Each row below is a small network's average activation on inputs in which a field has the value named, seen along a few directions.
Related values have similar rows: they may be neighbours, one step apart, or belong to one group.
(in the rows, 500 means zero)
Random noise pushes rows far along 9 fixed directions. That doesn't count. These rows show it; they differ only by the noise:
[654 590 583 473 592 376 601 582 489 629 314 453 425 604 411 584 672 389
 397 366 461]
[269 621 176 713 447 304 429 345 438 665 693 628 386 457 752 625 707 595
 469 348 574]
[157 484 556 556 365 608 406 544 722 518 417 433 472 347 474 578 322 523
 507 692 534]
[599 525 619 436 579 469 718 552 502 559 463 485 335 593 498 465 683 358
 344 392 477]
[148 515 264 523 735 414 515 385 645 548 469 508 531 637 497 567 740 269
 208 603 407]
[470 548 453 562 418 534 422 474 637 510 402 330 565 392 603 517 330 583
 527 642 523]
[530 438 736 234 518 581 822 614 506 516 454 592 404 606 425 365 621 310
 350 482 486]
[792 544 595 733 483 484 497 430 511 528 320 294 470 375 415 416 459 472
 458 451 477]
[515 471 670 657 552 531 627 535 790 436 422 319 278 462 337 499 549 357
 277 513 395]
[566 570 385  51 815 250 381 676 446 536 601 619 740 900 419 770 577 435
 700 383 445]
[726 409 493 408 429 426 613 448 542 389 653 676 649 515 306 351 495 503
 530 415 433]


Field D:
d8: [348 522 513 886 366 311 243 497 564 627 465 640 438 332  90 753 540 551
 617 265 484]
d5: [872 388 452 499 695 642 625 361 439 292 502 348 665 474 529 165 453 449
 386 625 404]
d3: [400 441 492 720 311 659 484 432 512 429 547 430 369 363 754 422 417 631
 443 593 572]
d2: [248 377 588 397 505 612 598 523 434 477 444 667 497 578 355 431 520 356
 474 564 558]
d10: [247 399 476 507 393 567 582 411 464 479 658 753 473 412 378 382 590 429
 448 442 483]
d4: [439 427 594 456 461 626 640 584 547 427 590 472 335 418 616 382 524 489
 416 560 458]
d11: [530 458 395 415 500 341 336 605 521 330 790 667 635 682 443 693 432 671
 775 359 474]
d6: [535 586 522 512 437 550 449 501 453 537 271 488 500 448 465 606 501 616
 396 644 511]
d7: [430 654 487 564 726 490 489 537 232 763 346 363 318 574 714 601 753 341
 381 390 519]
d1: [634 512 384 626 436 320 624 459 651 430 659 532 402 532 461 512 627 575
 442 389 466]
d9: [276 409 616 260 403 591 624 626 545 416 647 820 323 609 471 555 593 551
 416 491 487]
D is arranged as a line.
A walk along D starts at d5 and steps to its neighbour d4. Put d2, d7, d1, d9 in the order it reaches them.
Answer: d7, d1, d2, d9
How many steps from neighbour to neighbour lead from d6 to d10, at the fewest?
Answer: 7

Field S:
s5: [295 490 399 556 501 582 455 417 457 479 593 528 458 453 698 436 510 559
 444 614 577]
s4: [591 562 442 485 597 513 522 492 475 475 564 374 440 510 695 514 501 543
 497 499 462]
s2: [481 529 703 563 392 524 456 643 625 472 442 477 297 470 408 661 440 607
 511 493 517]
s3: [451 545 340 809 473 521 427 236 284 641 476 511 477 304 578 373 599 439
 408 452 533]
s7: [311 532 578 392 574 531 442 586 542 568 499 450 419 537 525 615 473 437
 546 537 552]
s6: [606 470 463 513 436 476 453 517 449 417 711 596 492 448 531 468 457 650
 630 423 478]
s11: [544 411 562 454 471 455 582 541 579 402 636 594 500 553 355 510 493 473
 542 418 484]
s9: [546 495 580 230 563 515 549 678 593 460 503 411 517 674 622 576 418 516
 584 538 518]
s8: [667 580 451 320 536 554 642 517 481 478 647 290 421 559 959 411 413 598
 579 536 596]
s10: [536 486 602 445 421 583 597 517 476 517 451 434 499 437 587 404 397 501
 549 558 573]
s1: [398 464 577 402 498 582 537 589 609 491 334 466 555 578 405 530 490 414
 411 604 447]
S is arranged as a line.
A walk along S starts at s1 and steps to its neighbour s9. Put s5, s6, s11, s10 in the order it reaches them.
Answer: s11, s10, s6, s5
Name the neighbours of s3, in listed order.
Answer: s4, s7
